Each row below holds a small network's activations on one input, seen along a few directions.
In each table, some parts of the input vary, and every possible input appears once, in random order.
A made-up example of a description, with smaller parts first: one of 2 separate values, together with either a single point or one of 9 places along a line or (one of 6 places along a line, together with one of 8 places around a ring).
Shared parts are said once, and a part with two or three values counts as separate values.

Other details of the inputs shift rows strongly along two fixed directions, in all tables alike. That doesn't count.

A family of inputs:
R1: [  5   0  -1 -14  -5  -2  -1  -1  -4   2  -4   3]
R2: [  5 -23   2  29  19  -9 -24  -2  -4 -33   8 -29]
R3: [-6  8 -4 -8 -6  4 -2 -3  7 -1 -8  3]
R4: [  2   3   7  -6 -10  -4   4  -5   4   0   3   1]
R5: [-61 -28  35  18  44 -25  22  29  16  39  29  29]
R6: [-2  4 -9 -2 -1  7 -1  4  2 -1 -5  5]
R7: [  3  11   3  -1 -10   2  -1   0   4   6  -7  -1]
R8: [  0  -1   4  -6  -4  -1   7  -6 -10  -1  -3   6]
R9: [ 5 -1 -6 -9 -4  4  1  4  4  2  0  3]
R10: [  2   8  -2   2  -3   1  -1  -3 -11   5  -9   6]
R11: [ -4   4   3  -6 -11  -1   7  -7   2  -1   1   3]
R12: [ 4  4 -6 -5 -3  5 -2  7  3  2 -3  3]
R13: [ 0  0 -4 -5 -7  6  9  0 -2  1  0  6]
R14: [ 10 -20   4  23  15  -9 -23   0  -2 -28   8 -27]
R15: [ 6  0  6 -8 -5 -3  5 -5 -8  1 -2  5]
R16: [-1  7  2 -9 -7  2 -4  0  8  2 -5  1]
R17: [ 7  8  1 -1 -6  1 -3 -1 -9  8 -7  5]
R18: [-1 -2 -3 -9 -1 -1 -1 -3 -6 -2 -4  2]
R19: [  0   0 -10  -8  -4   6   2   1   3  -1  -2   4]
R20: [-3 10 -1  2 -8  3  0 -4  2  4 -9  2]
R21: [ -6   3  -4 -10  -6   0   0  -5   7  -1  -2   3]
R22: [ 7  7 -4  4 -4  2  2  7 -2  6 -3  2]
R23: [ 9  8 -2 -6  5  7  6 -3 -2 10  6 -7]
R24: [ 1  7 -8  7 -2  3  3  4 -3  3 -5  4]
R25: [ 6 -1  0 -4 -6  4  6  2  0  1  2  4]
R26: [ 11 -18  -1  32  28  -2 -11  -8  -1 -25  20 -38]
Each input here is: one of 2 separate values, together with either a single point or (one of 3 separate values, together with one of 4 places along a line).
Question: Changing only the choice among 2 separate values turns R3 into R16. The same change can be made to R18. Which row results?
Answer: R1
Question: Change only the choice among 2 separate values in R25. List by row number the other rows that result.
Answer: R13
Question: Change only the place on the line of 4 in R12. List by row number the other rows that result.
Answer: R9, R22, R25
Question: Change only the choice among 3 separate values in R6. List by row number the other rows that result.
Answer: R2, R3
Question: A walk changes only the place on the line of 4. It starts at R4 and steps to R5. List the rest of the walk in order.
Answer: R16, R7

A family of inputs:
R27: [-2  6 -7 -5 -2  5  4 -2 -1  4 -2  4]
R28: [  4   4   4 -10  -6  -2   5  -7  -6   5  -1   5]
R29: [ -5   6  -3  -1  -4   2  -2   0  -3   3 -11   8]
R30: [ 0  5 -4 -5 -1  6  4 -2 -4  4 -4  4]
R31: [  1   0  -2 -10  -5   3   3   1  -1   2  -1   7]
R32: [  7 -14   2   9   7  -4  -7   0  -2 -17   6 -12]
R33: [  2   5   5 -10  -7  -1   5  -6  -3   3  -2   4]
R34: [ -2   0  -3 -11  -5   2   2   3   5   3  -2   5]
R35: [ 3  9 -5 -3 -4  5  4  3  1  7 -2  4]
R36: [  9 -15   1   9   7  -5  -8  -1  -5 -15   7 -11]
R37: [-3  6 -6 -6 -1  5  2 -1  2  4 -4  3]
R38: [ 6  8 -1 -3 -3  4  5  3 -5  9 -3  3]
R39: [  0   2  -4 -11  -6   2   2   1   2   1  -1   6]
R40: [ 12  -7   1  17   8  -3  -7   0  -7  -8   7 -15]
R41: [  1   5  -6 -13  -9   5  -2   0   6  -2  -4   3]
R42: [-3  2 -1 -7 -8 -2 -3  3 -1  1 -9 10]
R43: [  5 -11   6  11   3  -5  -6  -7   1 -15   8 -15]
R44: [ 0  9 -4 -3 -2  5  1  3  6  7 -2  3]
R45: [ 0  9 -1  2 -6  1 -1  5 -1  7 -9  8]
R46: [  3   5  -4  -5   0   4   5  -3 -10   6  -4   4]
R47: [  1  -9   7  14   0 -10 -13  -4   1 -17   0 -12]
R48: [-50 -22  30  19  36 -20  22  21   9  29  24  23]
R49: [  9  -8   1  17   7  -1  -7   1  -1 -10   6 -15]
R50: [-5  7 -6 -5  0  6  1 -1  4  3 -3  4]
R51: [ 1  6 -3 -5  0  5  5 -2 -7  4 -4  4]
R52: [  3 -10   4   9   3  -5  -8  -5   6 -15   6 -17]
R53: [ 2  8 -4 -3 -4  5  3  3  4  8 -3  3]
R54: [  0  -9   4   9   3  -5  -9  -5   8 -16   7 -16]
Question: Changing only one part turns R34 into R52. The same change can be made to R41. Which row results?
Answer: R54
Question: What is each input in this table made of?
Answer: one of 4 places along a line, together with either a single point or one of 6 places along a line
Question: Change only the place on the line of 4 in R43. List by row number the other rows that result.
Answer: R30, R31, R49
Question: Change only the place on the line of 6 in R37. List by row number the other rows that result.
Answer: R27, R30, R46, R50, R51
Question: Change only the place on the line of 6 in R44. List by row number the other rows that result.
Answer: R35, R38, R40, R49, R53
